A small network was shown many inputs. Here are its activations along a few directions, one row for each input.
Each table varies a few parts of the input and shows all the possible inputs, shuffled.
Descriptions start from the smaller parts, as in this example, which fits no table here: values(2) and (point or ring(11) or (line(4) and ring(5))).
Shared parts are said once, and a part with two or three values counts as separate values.
In the rows, zero is written as 128.

Table:
R1: [126  88 122 148 149 161 117 139  96  57 168 162 111 165 151 137  70  97
  59]
R2: [141  80 158 158 153 134 114 132  96  69 140 163 106 156 136 110  66 129
  35]
R3: [ 65 132 110  94 137 114 184  88 148 191 129  66 114  85  97 105 132 120
 209]
R4: [148  72 156 146 133 145 122 127  97  56 140 175 114 150 151 127  56 116
  51]
R5: [ 62 155 107  94 140  96 184  84 117 199 116  52 125  77 106 120 116 110
 202]
R6: [115  91 125 161 150 147 113 139  89  60 160 146 103 169 130 137  89 119
  38]
R7: [182 172 142 114  85 102  51 200 199 187  94 156 156 133 143 185 215 155
 182]
R8: [110 172 108 123 117 143 196  97 137 134  96  63 157  88 107  62 155 133
 199]
R9: [ 92 165 114 117 111 126 186  65 162 142 116  66 143  96  95  77 165 118
 209]
R10: [ 77 153 124 103 150 128 196  81 169 161 131  64 128  89 108 103 145 142
 211]
R11: [201 166 148 107  89 105  35 190 172 187 120 146 161 111 154 182 221 160
 164]
R12: [128  82 148 163 149 133 115 134  89  62 142 150 102 159 123 124  83 133
  31]
R13: [ 95 160 119 109 156 145 205 113 145 153 112  61 142  82 120  88 135 158
 201]
R14: [118  88 115 158 145 153 117 140  93  54 165 151 111 167 138 145  82 108
  48]
R15: [ 77 167  97 108 101  94 174  68 110 180 101  54 140  84  93  93 136  85
 200]
R16: [184 175 134 100  96 104  77 191 193 220  96 175 164 157 132 190 219 153
 167]
R17: [196 172 141 131 112 114  50 177 148 206 109 179 151 118 160 185 223 164
 171]
R18: [186 187 123 111  99  98  70 184 157 212 119 201 155 140 140 173 214 184
 174]
R19: [137  76 128 131 143 153 120 135  95  48 152 168 114 157 155 143  71  97
  60]
R20: [147  82 136 139 133 161 116 122 100  58 138 168 109 152 155 137  56 112
  53]
R21: [ 80 144  99 108  97 112 174  72 141 172 113  69 128  92  84  79 153  95
 207]
R22: [156  76 152 158 139 141 117 123 102  70 134 164 106 153 142 116  52 130
  43]
R23: [120  89 137 161 159 135 110 141  89  66 151 146 102 164 124 126  92 126
  31]
Q: Describe the family of inputs behind these rows.
A: ring(5) or (values(2) and line(4)) or ring(10)
Q: Change only the values(2) part in R9. List by row number the other rows that result.
A: R10

Table:
R24: [120  96 125 134 133 137 123 112 108 100 137 145 116 144 141 145  87  80
  93]
R25: [161 170 127 129  98 120  79 172 180 169 130 162 156 159 132 163 204 149
 147]
R26: [120 104 135 155 135 122 115 109  92 113 130 139 109 145 126 130  94 102
  68]
R27: [175 172 136 122 107 110  75 172 138 187 113 150 152 108 161 179 183 161
 173]
R28: [132 110 151 157 170 151 146 127 115  73 138 138 114 144 135 112  94 162
  67]
R29: [134 103 123 123 117 133 122 116 109  65 138 139 124 139 132 125  94  94
  95]
R30: [ 95  96 124 141 156 121 126 133  88 120 157 133  94 148 120 133  81 129
  69]
R31: [132 102 141 135 168 166 154 130 130  60 145 145 121 143 150 126  87 140
  92]
R32: [ 70 174  96 101 126 122 222  86 134 174  94  31 149  83  92  80 138 114
 221]
R33: [143  95 129 141 124 162 131 135 121  71 135 142 128 137 145 108  94 114
 100]
R34: [ 96  89 115 119 154 136 134 135 104 107 165 140 102 147 135 147  75 107
  95]
R35: [168 170 117 120 120 124  74 178 143 173 126 155 153 127 143 165 217 147
 165]
R36: [ 70 163  99 105 119 117 218  43 133 182 120  70 132  76  89  65 143 122
 236]
R37: [169 144 142 115  96 104  86 169 180 178  97 167 136 145 121 164 187 155
 157]
R38: [133 111 132 145 118 118 114 114  93  78 131 132 117 141 117 111 101 116
  70]
R39: [183 149 151  97 108  99  81 163 165 198 104 161 151 115 142 166 168 158
 157]
R40: [142 103 139 162 126 148 122 133 106  84 128 136 120 138 130  94 101 136
  75]
R41: [ 63 153 121 103 128 114 181  76 166 172 118  18 130  66  93  91 156 117
 224]
Q: Describe the family of inputs behind these rows.
A: values(3) or ring(5) or (values(2) and line(5))
Q: What sort of input is R29?
A: values(2) and line(5)

Table:
R42: [142  89 181 145 149 136 135 122 145  86 116 111 108 116 128 103  85 167
  79]
R43: [125 119 102 147 117 172 167 109 100  20 125 117 146 150 127  77  93  80
  94]
R44: [102 170 112 141 141  99  94 154 104 197 142  97 125 121 117 154 181 149
 137]
R45: [109 144 107 101 127 120  87 170 166 173 157 120 132 140 135 193 184 108
 170]
R46: [104 124 116 118 184 177 211 115 130  96 149 133 127 125 145 105  90 155
 151]
R47: [176 141 131 183 104 141  95 137  89  73 118 163 141 154 128  91 147 142
  62]
R48: [143 112 149 139 144 100  77 148  71 153 128 137 110 112 149 163  96 139
  76]
R49: [186  98 163 116 136 159  95 170 163  78 129 160 138 125 179 163 114 142
 114]
R50: [146 144 152 127  85 110 158  86 169 143  75 100 143 100  92  67 150 147
 168]
R51: [150  87 143 100 130 120  70 163 133 128 143 160 117 131 167 202  98  98
 109]
R52: [138 181 132 157 147 138 118 162 134 147 128  98 145 115 129 115 197 193
 143]
R53: [116 119 153 137 170 141 179 128 161 130 127 141 111 147 111 103 109 195
 110]
R54: [ 65 135 125 130 140  96 127 122 147 181 144  71 102 130  85 133 155 134
 135]
R55: [147 104 106 127  84 122  63 145 121  99 147 186 128 179 135 170 134  58
  90]
R56: [118 143 121 131 165 105 121 153  87 197 139 166 113 143 132 163 120 167
 107]
R57: [133 153 112 107  98 147 193  85 138 110  86  85 165  83 125  72 126 102
 205]
R58: [110 133 132 111  79  71 133  79 139 193  89  99 122 105  80 106 134 104
 163]
R59: [179 124 168 156 150 139 102 155 101 102 114 137 131 106 161 124 111 182
  81]
R60: [ 98 138  95  92  93 107 165  66 109 160 111  91 138  83 114 108 116  63
 203]
R61: [ 68 113  97 102 178 137 186 108 100 147 163 132 107 131 133 144  75 111
 146]
R62: [125 117 116  91 151 125 114 168 150 172 155 189 120 162 150 202 123 126
 140]
R63: [106  77 161 129 143  97 111 115 115 136 130 111  88 121 117 142  69 123
  74]
R64: [141 130 112 167  98 102  71 130  59 123 132 163 121 160 117 130 132  98
  57]
R65: [147 168 120 121  80  74 100 112  96 210  87 125 144  96 113 127 161 119
 165]
R66: [ 88 151 108 128 160 171 184 117 147  97 152  63 139 103 130  95 152 137
 181]
R67: [190 154 134  98  72 134 117 134 188 135  88 149 172 109 142 128 179 122
 203]
R68: [139 106 143 172 103 138 128 104 132  56 119 137 119 164  96  70 120 127
  60]
R69: [144 156 127 117 133 159 111 177 196 122 143 121 152 135 147 154 200 152
 175]
R70: [129  94 144 127 163 172 168 111 114  53 137 102 125  95 162 105  65 126
 119]
R71: [183 116 126 143  90 161  88 152 151  48 133 186 148 173 146 131 150 102
  95]
R72: [101 146 144 147 147 135 152 129 177 130 130  71 123 125  96  93 170 178
 140]
R73: [183 181 141 139  87 113 125 116 126 160  72 126 166  91 125  90 177 161
 169]
R74: [ 90 101  86 137 111 135 137  88  71  73 152 126 116 149 118 112  84  41
  94]
R75: [103  95 124 156  97  99 104  97 102 107 133 136  98 169  85 109 105  83
  55]
R76: [154 142 114  82  66  94  92 127 158 186 102 148 152 115 131 167 164  78
 198]
R77: [ 81 108 133 121 164 102 154 120 131 180 141 140  90 153 100 142  93 151
 105]
R78: [ 94  82 124 110 157 133 143 102  84 103 152 103 104  99 151 144  50  83
 115]
R79: [160 128 135 108 157 164 138 176 180 122 141 190 141 157 161 163 138 170
 145]
R80: [ 52 140  88 112 154 132 159 109 117 147 166  63 118 109 119 135 136  93
 176]
R81: [154 154 141 147 171 144 146 160 117 146 125 167 133 138 143 124 136 211
 112]
Q: Changing only one part turns R58 into R50. The same change can be made to R62. Which row results?
A: R79
Q: Changing only one part turns R66 into R80. The same change can be made to R46. Which row results?
A: R61
Q: Describe the family of inputs behind these rows.
A: values(2) and line(4) and line(5)
Q: Change only the line(4) part in R59. List by row number the other rows that result.
A: R42, R49, R70
Q: Change only the values(2) part in R64. List by row number the other rows that result.
A: R47
Q: Start at R78 and move only the line(4) part, one step at a time. The first step leads to R63. Which rows follow, in order?
A: R48, R51
Q: Change only the values(2) part in R45. List by row number the other rows that result.
A: R69
